A small network was shown many inputs. Here are its activations along a few directions, one row for each input.
Each table varies a few parts of the input and shows all the possible inputs, shuffled.
Descriptions start from the smaller parts, as in this example, which fits no table here: one of 6 places along a line, together with either a single point or one of 9 places around a ring or (one of 3 separate values, together with one of 8 places around a ring).
Shared parts are said once, and a part with two or three values counts as separate values.

Other details of the inputs shift rows strongly along three fixed directions, in all tables alike. That doesn't count.

A family of inputs:
r1: [-16  23  20  14  13   6  -2  -2  10  -9   3]
r2: [ 11 -12  -4 -14   6   7   6  -6  -6  -3   1]
r3: [-13  26  16  14   8   1  -8  -3  14  -3   0]
r4: [-15 -14 -10   0  -1   2  -2  -7  -8  21   3]
r5: [  9  -8 -10 -10 -12   9   2   1  -3   3   4]
r6: [ -7  10   9  -5   2  20  -9 -12  -3  20   3]
r7: [-2 21 11  9 -1  7 -3  1  2  4 16]
r8: [ -5 -22 -23 -21 -10  26   1 -16  -8  26   6]
r9: [ 30  -8 -16 -18 -11   6   9   0   2 -13  10]
r10: [ -5 -21 -19 -19   2  19   8 -16  -6   8   6]
r11: [ -1 -19 -21 -19  -3  15   2 -17  -1  14   3]
r12: [ 11  27  13   2  -2   8  -1  -1  12 -14  12]
r13: [  1 -25 -14   6  -3 -39   3  16   1 -17 -27]
r14: [-3 -1 -5  1 -6  0  0  5  0  3 -4]
r15: [-32  14  11  12  17  10  -4 -11   8   7  -1]
r16: [ 59   6   4 -15 -12  -7  10  15   3 -35   9]
r17: [ -9 -13  -6  -9   7   3  -6 -15  -3  17  -9]
r18: [-23  15  19  13  11   1 -12  -8  -4  23   1]
r19: [-1  5  3  8 -4 -6  0  5 -3  0  7]
r20: [ 1 31 22 19  1 -1 -4  9  7 -7 14]
r21: [-20 -30  -6  17   7 -47  -5  15 -14  10 -34]
r22: [-15 -13  -9  -1  -2   3  -2  -7  -9  20   5]
r23: [-17 -23  -5  20   9 -47   4  22   0 -22 -35]
r24: [-20  24  18  16  14   2  -2   0  10  -9   0]
r25: [17  4  6 -3 -6 -2 -1  8 -3 -4 -3]
r26: [ 27   2   6 -11   3   6   8   3  -1 -19   7]
r27: [ 29   8   2   2 -14  -9   7  22   4 -24   2]
r28: [  8  -7 -12  -9 -12   8   3   1  -4   3   2]
Each input here is: one of 4 places along a line, together with either one of 2 separate values or one of 5 places around a ring.
- Changing only the place on the line of 4 turns r14 into r24. The same change can be made to r6. Which row results? => r26
- Change only the place on the ring of 5 in r15. List by row number the other rows that result. => r1, r10, r23, r24
- Change only the place on the ring of 5 in r28. List by row number the other rows that result. => r5, r8, r14, r27
- A walk changes only the place on the line of 4. It starts at r18 and steps to r25. List the rest of the walk in order. => r16, r2

A family of inputs:
r29: [ -6   2  -5 -23   3  38  -6 -28  -1  27   3]
r30: [-11  25  16   4   7  14  -9  -8   9   2  -3]
r31: [ 18  -1  16   4  17 -21   8   9  -2 -28  -3]
r32: [  2  -4  -7   7   5 -15  12  10  10 -29  -2]
r33: [-15 -43 -30  -5  -8 -26  -7  -1 -14  28 -27]
r34: [  5  34  18  -3   7  28   0 -14  17 -16  21]
r35: [-19  40  27  14   2  24 -13  -8   9  12  14]
r36: [-26 -31 -22  11  -4 -22   4  12  -7  10 -18]
r37: [ 13  13   4  -4  -4  11   4   2   4 -15   7]
r38: [  4  18  10   1  -5   5 -13  -6   3  17   2]
r39: [  8  -2   0  15 -12 -23   6  26   1 -21  -6]
r40: [-18  -3  -8 -23  12  40  -6 -38   5  26   8]
r41: [-48  15  15  28  22 -15  -7  -4  15  -5 -16]
r42: [-15  14  28  18  22 -12  -4   4  -5  -3  -8]
r43: [ 43   7   5  -3 -19 -11   5  26   2 -27   1]
r44: [-13  -4  -2  17  -6 -28  -8  11  -2   5 -14]
r45: [ 20  26  15  11  -5  -5   9  20  10 -38   9]
r46: [-14   7  24  17  14 -10  -7   5 -10  10  -4]
r47: [ 36 -18 -15 -25  -4  -1   9  -3   4 -19  -7]
r48: [-33 -19 -10  -2   4   3 -15 -15  -6  41 -25]
r49: [ 17 -10 -23 -26  -9  37  15 -11  -3   0  27]
r50: [ -5 -30 -27   7 -12 -29   6  15  -8   4  -8]
r51: [ 34 -22  -9 -19  -7   1   7   0 -22   9  19]
r52: [ 24 -14 -23 -20 -21  17  10  -5  -8   9  28]
- What do these inputs look like to the network? => one of 4 places along a line, together with either a single point or one of 5 places along a line
- Changing only the place on the line of 4 turns r35 into r37. The same change can be made to r43. Which row results? => r30
- List by row number the other rows that have the place on the line of 4 in common with r34. => r31, r32, r40, r41, r47
- A walk changes only the place on the line of 5. It starts at r38 and steps to r33. List the rest of the walk in order. => r44, r52, r50

A family of inputs:
r53: [ 30   6   0 -22 -23  27  14  -7   4  -8  24]
r54: [-23  16  21  44   8 -56  -1  35  -5 -25 -36]
r55: [ -3  26  13  -4  15  25  -2 -20  10   5  30]
r56: [ 41  -1   0   3 -15 -33  12  22  -4 -42  10]
r57: [ 16  36  37  18 -10   0   6  12  10 -24  15]
r58: [ 10  -2   0 -18   4  31  -1  -6   1   0  21]
r59: [  0 -18 -16  -4 -12   9   6  -2   2  24   5]
r60: [ -1 -22  -1   4   5 -19  11  10   4  -6 -16]
r61: [ 30 -11 -10  -3 -15 -20   4  27   4 -41 -11]
r62: [  9 -24 -28 -21   2   7   7 -16   1   2   7]
r63: [-19  14  22   4   9  31   0 -21   4  23  18]
r64: [-47   1  -7   2   6   8  -5 -16 -10  29 -13]
r65: [ -7 -38 -17 -12   2   6  -1  -3 -15  11  -1]
r66: [-26  22  22  17  13  10  -4 -10  19   6  -6]
r67: [-22  33  14  28   8  -6 -13   1  14  12  12]
r68: [-13 -25 -13   4   9 -17   8   7 -18   6 -17]
r69: [ 25  -9  -8   0 -10 -21  -4  18  -2   4  -9]
r70: [ 15  11   6  -7 -15   9  -2   9   2 -21  12]
r71: [ 19  11 -13  -9 -10  23   8   5  -3  10  21]
r72: [ 17  36  29  17   7  -6   1   7   8 -26  25]
r73: [-22   0   0 -11   0  12 -14 -24  -7  32  -6]
r74: [  2 -25 -16  -2 -10 -15  10   4   5  -7 -21]
r75: [-24  35  18  19  20   7  -4  -1  10  -1  -8]
r76: [-11 -25  -6   0  -1 -22  -7  -3 -17  17 -23]
r77: [ -2 -16 -21 -14 -10  -5   3 -12  -5   3   7]
r78: [ -8 -24 -12  -4   9 -18  -7  -4  -2  11 -31]
r79: [  5  -8 -16  -3  -4 -16   3  -2   5 -13  -4]
r80: [ 44   3   7 -23  -5  21   4  -6  -9  -2  24]
r81: [ 17  20   1   5  -5  -8   8  16   4 -28  -7]
r82: [-38   6   7  28   6 -12 -20  13   7  16 -13]
r83: [ -2 -28  -7  -4  12 -26  -3   4  -8   8 -27]
r84: [-27  -2  -6  -6  19  20   2 -15  -7  25  -1]
r85: [  4 -27 -23 -22  -1  20  -1  -9  -1   3   1]
r86: [-16  23  25  14   1  11 -13   1   0  -3  11]
r87: [ 27   8  -2 -21  -8  19  -3 -12   2   0   6]
- What do these inputs look like to the network? => one of 5 separate values, together with either a single point or one of 6 places around a ring
- Changing only the choice among 5 separate values turns r84 into r83. The same change can be made to r68. Which row results? => r80
- Change only the choice among 5 separate values in r75. List by row number the other rows that result. => r62, r66, r78, r85
- List by row number the other rows that have the choice among 5 separate values in common with r70. => r58, r61, r65, r82, r85, r86
- Change only the place on the ring of 6 in r66. List by row number the other rows that result. => r53, r57, r60, r63, r74
